A small network was shown many inputs. Here are its activations along a few directions, one row for each input.
Each table varies a few parts of the input and shows all the possible inputs, shuffled.
A made-up example of a description, with smaller parts first: one of 5 places around a ring, together with either a single point or one of 9 places around a ring or (one of 3 separate values, together with one of 4 places along a line).
Shared parts are said once, and a part with two or three values counts as separate values.

Other details of the inputs shift rows strongly along three fixed directions, in all tables alike. That doesn't count.
To show where, the next rows are all for the same input, with only those details redrawn:
[ 3  4 -4  9  2 12  7  7  4 -6  5]
[ 13  70  -8 -20 -21  14  14  -9  16  23   5]
[  5 -19  24  67  66 -32 -16  16   9  10   9]
[  6  50  -2   0  40  19   9  10  26  13 -18]
[ 9 33  7 19 27 -5  1  4 16 18  2]
[  1 -81  20  73   6 -38 -17  11 -23 -17  42]
[ 15  54  -8 -19 -59   3  13 -19   1  20  26]
[ 12  16  21  47  37 -33 -11   3  11  26  16]

A family of inputs:
r1: [ 17  25  -1 -52 -66  28  13 -20   6  -4   2]
r2: [-20 -87  -9  20 -18  15   9   6 -19 -40  27]
r3: [-16   6   4   6  66 -31  -4  17  19  -4 -38]
r4: [-11 -77 -24  -8 -31  17  17   7 -35 -50 -28]
r5: [ -3  47 -16 -28  62 -10   2  24  23  15 -41]
r6: [  8 -36  25  53 -70 -61 -32 -19 -37  19  72]
r7: [-15  -2 -14 -39 -13  56   6  -6   6 -31 -22]
r8: [  2 -15  23  59  58 -27 -11   6  24  12  -4]
r9: [-17   5 -11 -30 -85  26   8 -21 -11 -10  19]
r10: [-15 -61 -12 -15 -27  33  -6  -5 -20 -37  14]
r11: [ 16  50   1 -45  13  41   9   7  18   1 -25]
r12: [ 12  51   7 -49 -29  13  10 -23  12  25  10]
r13: [-13 -64  -7  11 -56  17  -8  -1 -17 -32  16]
r14: [-27 -45  -5  13  41  32  -7  19   3 -21 -11]
r15: [-11 -69  -3  14  41  38 -15  18   4 -47 -29]
r16: [  5 -32  21  43  53 -13 -33  11  -4  -5   1]
r17: [ -7  48 -20 -41  31  18  24  -3   4  16 -50]
r18: [ -8   7 -26 -30  44  19   7  36   8 -32 -51]
r19: [ 22  26  25  40   3 -84 -15 -17 -25  50  13]
r20: [ 22  46   8 -41 -38   1   3 -17   4  32  21]
r21: [-18 -19  -9   6  60  40  -8  31  12  -9 -25]
r22: [ 12 -32   3  -3 -96 -26 -20 -32 -38   8  67]
r23: [-17 -28 -37 -41  14  36  15  29   9 -55 -57]
r24: [ -6 -13 -36 -46 -30  29  26   5 -29 -18 -26]
r25: [ 11  18  23  49  45 -33 -12   4  13  27  13]
r26: [-14 -33 -24 -32 -43 -13   8   1 -21 -26   8]
r27: [ 6 23 30 -4 26 -7 -3 -9 20 16 -6]
r28: [  1  55   3 -16  -9 -30  13 -25  -4  34 -22]
r29: [ 11  49  -4 -12 -29  -6   9 -16   9  36  27]
r30: [  5  29  31  40 -15 -57  -6 -30  10  42  39]
The inputs of r20 and r27 match in every part but one. If r24 is changed in the same way as r20 into r27, which row does it become?
Answer: r28
What do these inputs look like to the network?
Answer: one of 5 places around a ring, together with either one of 2 separate values or one of 4 places along a line
Which other rows does r2 become when the place on the ring of 5 takes its other values? List them by row number.
Answer: r8, r25, r29, r30
Which other rows does r5 become when the choice among 2 separate values takes its other values? List them by row number.
Answer: r24
Which other rows agree with r18 in the place on the ring of 5? List them by row number.
Answer: r6, r11, r16, r19, r25
A walk changes only the place on the ring of 5. It starts at r14 and steps to r21. List the rest of the walk in order.
Answer: r6, r13, r9

A family of inputs:
r31: [-18  15 -20 -33  36  23   5  11   6  -7 -43]
r32: [ -1  46 -18 -16  15  10  24   5  15  -8 -27]
r33: [ -4  46  16  25 -20 -34 -10 -25  -1  43  20]
r34: [  9  43   0  12 -16 -44 -13  -8  -4  39  32]
r35: [ 25  48  18  16 -13 -38  -6 -13   9  27  40]
r36: [ 14  -7 -19 -42 -59  20  10  -3 -23 -16  -2]
r37: [ -5 -24  11   5  58  17 -19  24  -2 -11 -15]
r38: [ 10  60  11 -14  55  21 -11 -11  33  33 -35]
r39: [-10 -75  15  47 -14 -24  12 -15 -35   1  38]
r40: [  7  13   2  18 -15 -24  10   0  -5   7  -2]
r41: [ -6 -44  17  10  67  37  -5  24  15 -32 -40]
r42: [-12  45 -20 -14  13  19  12   9   3   7 -30]
r43: [  4  40 -18  -7   9  16  17   7   9   6 -35]
r44: [ -5  17   3  32  96  -2 -13  35  13  11 -30]
r45: [ 15   4   9  -6  -6 -32  -3  -4  -8  -1  13]
r46: [ 10  68   1 -17  54   1   5   1  23  32 -56]
r47: [ -3  -2   6  -5 -13 -38   1  -7  -1   9   1]
r48: [ -6 -11  -4 -44 -60  27   9 -14   3 -18  11]
r49: [ -9  35  -8 -18 -18  40   3  -4   7   4  -2]
r50: [ -2   4  21   3  -8  -6 -21 -16  -6  18  13]
r51: [ 10  -6   5   5 -57 -24  -2  -4  -5   3  51]
r52: [  7 -11  13   3 -60 -21  -4 -32 -18  10  16]
r53: [ -7 -57  30  45  31 -39 -14  -7  -6 -17   6]
r54: [ -4 -11 -26 -22 -37  61  11  -3  -2 -28  -5]
r55: [  5 -71  21  62 -26 -22 -18  -4 -21 -12  39]
r56: [-12  36 -33 -31 -18  15  20   3  12   0 -16]
r57: [ 10  41 -19 -26 -11  13  20   7   8 -11  -4]
r58: [  4  31 -12 -50 -11   9  12   6  12   0 -14]
r59: [ -6 -55  24  65  20 -28  -7   6  -6 -13   6]
r60: [  4 -63  11  47  38 -29   6  14 -30   6  26]
r61: [  4  -9 -10 -50 -57  21   9  -1  -3 -20  17]
r62: [  4  36  25   2 -13 -33 -26 -31   6  46  28]
r63: [ -4 -25  19  37  24 -71 -22  -5  -4  23  12]
r64: [ -2  47  -4  12 -19 -44  -5 -16  -3  39  18]
r65: [ 18  34  -2 -34  13  33   1   5  12   5 -24]
r66: [ -7 -18   3  25  55  19 -13  31   1 -12  -6]
r67: [-16 -73   0  -3  -1  33  10  10 -12 -53 -27]
r68: [ 15  43  23  22 -20 -32  -5 -25  14  27  35]
r69: [ 13  -6 -13 -44 -59  16  15   0 -20 -21   0]
r70: [ 29  37  16  -3 -14 -28 -20 -23  -2  41  24]
r71: [-16 -37  -4  33  63  36   5  24  12 -30 -45]
r72: [ 17 -15  12  57  24 -52 -22   4 -12  22  23]
r73: [ 14  43  15  -4 -12 -44 -19 -13 -13  44  18]
r74: [ 14  42 -18 -14  12  23  12  15  11   5 -26]
r75: [ -8 -63 -17   7 -23   1   8  26 -14 -42  16]
r76: [ -4 -10 -16 -35 -60  27   8 -26 -16 -14  -5]
r77: [ -9 -28  -3   3  60  -2 -16  24  -3 -10 -19]
r78: [ 12  -3  15  16 -62 -10   0 -18  -7   4  36]
r79: [ -7 -11 -24 -46 -32  25  25  -1 -12 -42 -21]
r80: [  7 -30  21  34  24 -68 -29   3  -6  22  26]
r81: [ 12   1  19   2 -14   0 -12 -17   1  13   4]
r82: [ -6  25  -5 -40 -12  26  -1 -12  22   7  -6]
r83: [  4  60   9  -7  62  29  21  -6  27  45 -17]
r84: [-28 -49   1  11  73  16  -7  18  19 -25 -39]
r85: [  4 -66   3  -6 -15   9  -2   9 -19 -49  19]
r86: [  1  -4 -29 -44 -59  21  14 -15 -23 -16 -12]
r87: [ -2  19 -10 -32  29  28  19  14  10 -14 -56]
r88: [-15 -18   2  26  48  12   9  11  16 -30 -22]
r89: [ 29  46  23  19 -18 -33  -6  -8   7  35  32]
r90: [-10  -2 -34 -40 -31  58  11  15  -5 -31   6]
r91: [ -9  -7 -40 -37 -31  35  17  18  -1 -29  -2]
r92: [ 22  64  18 -21  54  12  -2   9  31  25 -31]
r93: [-25 -16 -22 -44 -33  42   9 -10  -8 -27 -15]
r94: [  3 -28  20  55  28 -56   8  -7 -25  35  25]
r95: [-10  38 -10 -31  16  14   5   1  -1   9 -37]
r96: [-14 -60 -17  18 -25  24   5  -2 -18 -37   0]
r97: [ 29  47  15  20 -18 -27 -10 -11   5  40  28]
r98: [-10  72   2  -5  51   8  13   2  50  25 -36]
r99: [-12 -56   8  54  23 -46  -4  18  -6 -13  10]
r100: [  7   5  20  -4  -9  -9  -6 -19   7   0  13]
r101: [-15  10  13  38  95   8 -20  18  31  13 -19]
r102: [ -6 -15  15  -4 -59 -34  -1 -28  -6   7  27]
r103: [-16 -61  -5   9 -26  24   5  11   0 -41  16]
r104: [ 10   6   7  17  99  -8 -18  21  14  13 -41]
r105: [-17  34 -23 -27 -20  27  16  -8  22   0 -12]
r106: [ -6  44  10  22 -18 -38 -11 -27   6  42  24]
r107: [-14 -69 -20   5   9  33  -1  32  -3 -49   9]
r108: [ -1 -73  19  31 -10 -37 -33   1 -30  -8  48]
r109: [  4  37  14  18 -21 -31 -14 -22  19  40  36]
r110: [-11 -50   0   2  76  22 -14  34  15 -28 -21]
r111: [ -9  -8  13  -2 -57 -21 -11 -30 -25  12  23]
r112: [ -1 -67 -19  13   8  41  -2  26 -15 -47   1]
r113: [ 13  36 -15 -23 -19  18  19  12   4  -5 -11]
r114: [  7  -8 -17 -35 -48  40  33  -5 -24  -4  30]
r115: [ -2   3 -38 -27 -62  26  22  -8 -19 -18  -5]
The inputs of r93 and r31 match in every part but one. If r106 is changed in the same way as r93 into r31, which row does it become?
Answer: r64
The inputs of r109 and r105 match in every part but one. If r82 is changed in the same way as r109 into r105, which row does it become?
Answer: r84
The inputs of r112 and r115 match in every part but one. If r85 is changed in the same way as r112 into r115, which row does it become?
Answer: r79
What do these inputs look like to the network?
Answer: one of 5 places around a ring, together with either a single point or (one of 2 separate values, together with one of 8 places around a ring)
Which other rows does r49 become when the choice among 2 separate values takes its other values? List them by row number.
Answer: r50
Which other rows does r55 become when the place on the ring of 5 takes its other values? List them by row number.
Answer: r43, r71, r74, r97
Which other rows does r57 become when the place on the ring of 8 takes its other values? List them by row number.
Answer: r34, r44, r72, r74, r75, r91, r113

A family of inputs:
r116: [ 11   6  -9 -18 -21  14   9  -3  -5  -1   4]
r117: [ 10   5  25  58 -24 -59 -26 -17 -11  33  51]
r118: [-11 -39   4   5  19  24  -2  10   0 -21 -19]
r119: [  1  21 -10 -26 -22 -13   9  -5   3  -9 -19]
r120: [  3  -8   2  13 -50 -16   6 -12 -11   4  43]
r121: [-18 -40   3   6  23  12  -4   9   3 -25  -5]
r122: [ 12 -24  21  45  59 -28 -18  14  -3   9   3]
r123: [  4  13  -7 -33 -23  11   2  -4   7  -4   3]
r124: [ -2 -32   2  -2  41  17  -4  22  -2 -21 -19]
r125: [  9  57  17  30  73 -21  -4   8  38  42  -8]
r126: [ -6 -46   4   3  16  12   2  10  -4 -21  -5]
r127: [-13  20 -22 -33  -4  -5   6  -2  -1   5 -21]
r128: [  3 -38  -3  10  28  12  -6  22 -14 -20  -6]
r129: [ -1  14   1 -15 -24  12  -5 -11  -7   4  -1]
r130: [-11  32 -28 -16   0  -1  16   7   1  10 -15]
r131: [ -3 -40  -6  18  21  12   2  25   1 -25   3]
r132: [ -3  14   1 -15 -17   9  -4 -10  12   3  -2]
r133: [  3 -20   8  14 -50 -20   1 -22 -24   6  40]
r134: [  7  17  19  29   9 -27  -6 -17   1  28  13]
r135: [ -4   6   5 -12 -19   7   5 -14  -2   2   1]
r136: [  0  17   4 -19   4  12   9  -7   6   7  -8]
r137: [ -8 -26 -16  10  17   5  16  26  -1 -37 -27]
r138: [  8  18  -7 -17 -16  15  13  -8   2   6   2]
r139: [  2  12   0 -17 -20  15  -1 -10   3   5  -7]
r140: [  0   7  -2 -12 -26   6  -8 -12   7   0   3]
r141: [  8  19 -11 -14 -19  -8  17  -4  -7  -4 -19]
r142: [-2 24 -6  0 -4 19  7  3 15  4 -3]
r143: [ 1 24 -9  1 -4 20  3  3 15  4 -4]
r144: [  7 -21   7   4 -55 -47   2 -16 -28  -4  14]
r145: [-5 35 -8 -6  1 22 14  0 16  3 -5]
r146: [  5  16  -8 -33 -19  12  -1  -1   3  -6   2]
r147: [-12 -66  13  22 -10  -9  -6  -2 -23 -20  19]
r148: [ -6  22  -6  -4 -14  13  12  -2   7   3  11]
r149: [ 14  35  14  28  35 -33 -15  10  10  32  14]
r150: [  0  19  -5 -28  -8  13   5  -6  16   1  -3]
r151: [  2  27  -8 -12  -6  26   1  -6  -1   3 -10]
r152: [ -8  11  -4 -22 -24  15   4 -13   7  -6   1]
r153: [-21 -47 -17  -7  16   0   5  14 -21 -21 -25]
r154: [  0 -14   8   6 -53 -21 -20 -20 -16   0  33]
r155: [  2 -28  24  55  55 -22 -17   7   4  12  -3]
r156: [  6 -13  14  46 -16 -87 -16 -20 -32  42  35]
r157: [  5  20  -4 -26   4   6  -8   6   6   1  -4]
r158: [  8  28  -2 -31   3  12  -1   4   0   8 -11]
r159: [ -3 -40  -3  20  19  22  -4  10  -4 -19 -12]
r160: [  8   9   1 -24 -21   4   4  -6  -2   5   3]
r161: [-13 -45  -2  -2  15  18   1  10   1 -31  -5]
r162: [ 14  78  13  18  92 -12  -7  19  41  42 -23]
r163: [ -6 -37  -8   2  20  32  12  11  -5 -27 -11]
What do these inputs look like to the network?
Answer: one of 4 places along a line, together with either one of 2 separate values or one of 10 places along a line
The inputs of r149 and r158 match in every part but the place on the line of 4. If r130 is changed in the same way as r149 into r158, which row does it become?
Answer: r153
The inputs of r150 and r138 match in every part but the place on the line of 4. If r157 is changed in the same way as r150 into r138, which row does it become?
Answer: r128
A walk changes only the place on the line of 10. It starts at r149 and steps to r162. List the rest of the walk in order.
Answer: r131, r125, r120, r148, r145, r142, r143, r117
